Each row below holds a small network's activations on one input, seen along a few directions.
Each table varies a few parts of the input and shows all the possible inputs, shuffled.
A made-up example of a description, with smaller parts first: values(2) and (point or line(11) or (line(4) and ring(5))).
Shared parts are said once, and a part with two or three values counts as separate values.
In the rows, 128 means zero.

Other details of the inputs vary at random and push rows far along two fixed directions, the same in every table; ignore that.

Table:
x1: [ 81 106 106 152 100  80 129  53 164 137 115 137 158 163 140]
x2: [151 134 113 131  95 130 144 207 161  92  61 108 111  99 107]
x3: [100 122 140 161  95 100 130  95 155 154 140 134 164 114 104]
x4: [ 87 109 102 155 103  76 123  58 166 138 125 141 158 163 144]
x5: [131 118 160 111 181 150 133  82  61 172 219 157 125 125 135]
x6: [ 88 100 121 167  89 109 110  54 182 168 135 145 146 140 117]
x7: [ 63 105 131 169  99 102 134  72 164 168 150 136 158 126 106]
x8: [156 147 137  84 203 136 124  96  35 130 190 159 128 154 165]
x9: [159 134 119 134  97 135 135 201 164  94  55 108 120 100 112]
x10: [203 169 126  54 197 173 124 215  37  69 112 118  82 145 168]
x11: [155 144 117 135  91 137 125 203 159  95  66  86 126 100 111]
x12: [124 127 156 112 174 147 119  60  64 180 221 177 124 129 138]
x13: [ 82  99 117 166  90 105 115  58 180 170 141 145 140 136 119]
x14: [126 133 111 135 104 150 135 205 160  94  65  85 105 115 110]
x15: [ 84 114 115 154 105  72 127  59 173 138 119 135 152 162 145]
x16: [146 140 116 132  89 131 133 211 159  97  68  91 120 106 107]
x17: [143 133  88 119 107 120 123 181 149  72  45  96 105 149 146]
x18: [148 134 114 138  95 130 145 203 156  88  60 106 108  98 108]
x19: [ 93 109 105 156 100  82 121  60 168 128 116 140 162 168 142]
x20: [ 95 121 137 164  93  98 139  97 152 155 140 131 159 116 105]
x21: [104 122 139 161  94 101 130  88 162 162 141 131 173 119 106]
x22: [143 125 100 128  94 154 118 191 164 102  59  98  84 120 127]
x23: [135 133 113 128 105 150 120 206 168  98  65  87 116 117 109]
x24: [134 118 162 104 185 150 128  80  60 173 231 161 129 128 133]
x25: [ 94 123 138 161  91 105 147  93 150 150 140 127 158 117 105]
x26: [144 114 115 129  99 153 117 198 170  92  67  94 100 118 123]
x27: [ 88 115 113 153 108  72 125  61 180 139 128 137 156 162 148]
x28: [207 175 130  53 209 167 122 209  45  70 125 116  84 141 171]
x29: [211 175 132  56 204 170 121 215  50  63 119 114  84 147 168]
x30: [198 172 135  54 206 168 130 203  44  73 121 113  80 143 168]
x31: [133 133 109 130 103 148 121 206 166  97  66  86 114 111 112]
x32: [128 130 110 128 102 143 126 211 165  97  70  89 109 114 110]
x33: [143 117 107 133 101 155 127 195 167  94  65  86  94 119 119]
x34: [170 153 175  92 207 153 142 106  16 157 224 177 134  98 130]
x35: [152 154 154  82 205 131 129  98  47 130 195 159 125 155 169]
x36: [ 88 102 116 168  90 109 110  54 180 167 136 145 143 136 118]
x37: [140 121 167 104 186 155 122  78  62 171 224 161 134 130 134]
x38: [101 117 132 158  97 107 156  97 154 141 125 139 146 107 105]
x39: [ 66 104 136 163  99 104 128  78 168 167 150 140 162 126 108]
x40: [140 123 163 106 188 155 121  74  57 172 226 160 132 125 134]
x41: [164 150 178  90 206 152 146 111  17 156 224 180 130  99 129]
x42: [ 77 101 118 166  89 112 122  53 175 167 132 141 138 132 118]
Each input here is: line(6) and (values(2) or line(5)).
Changing only the line(6) part turns x5 into x40. The same change can be made to x15. Which row results? -> x28
Change only the values(2) part in x15. List by row number the other rows that result. -> x17
Change only the line(5) part in x6. List by row number the other rows that result. -> x9, x21, x23, x37
List by row number the other rows that have the line(6) part in common with x32. -> x2, x4, x13, x16, x24, x27
Change only the values(2) part in x1. List by row number the other rows that result. -> x30
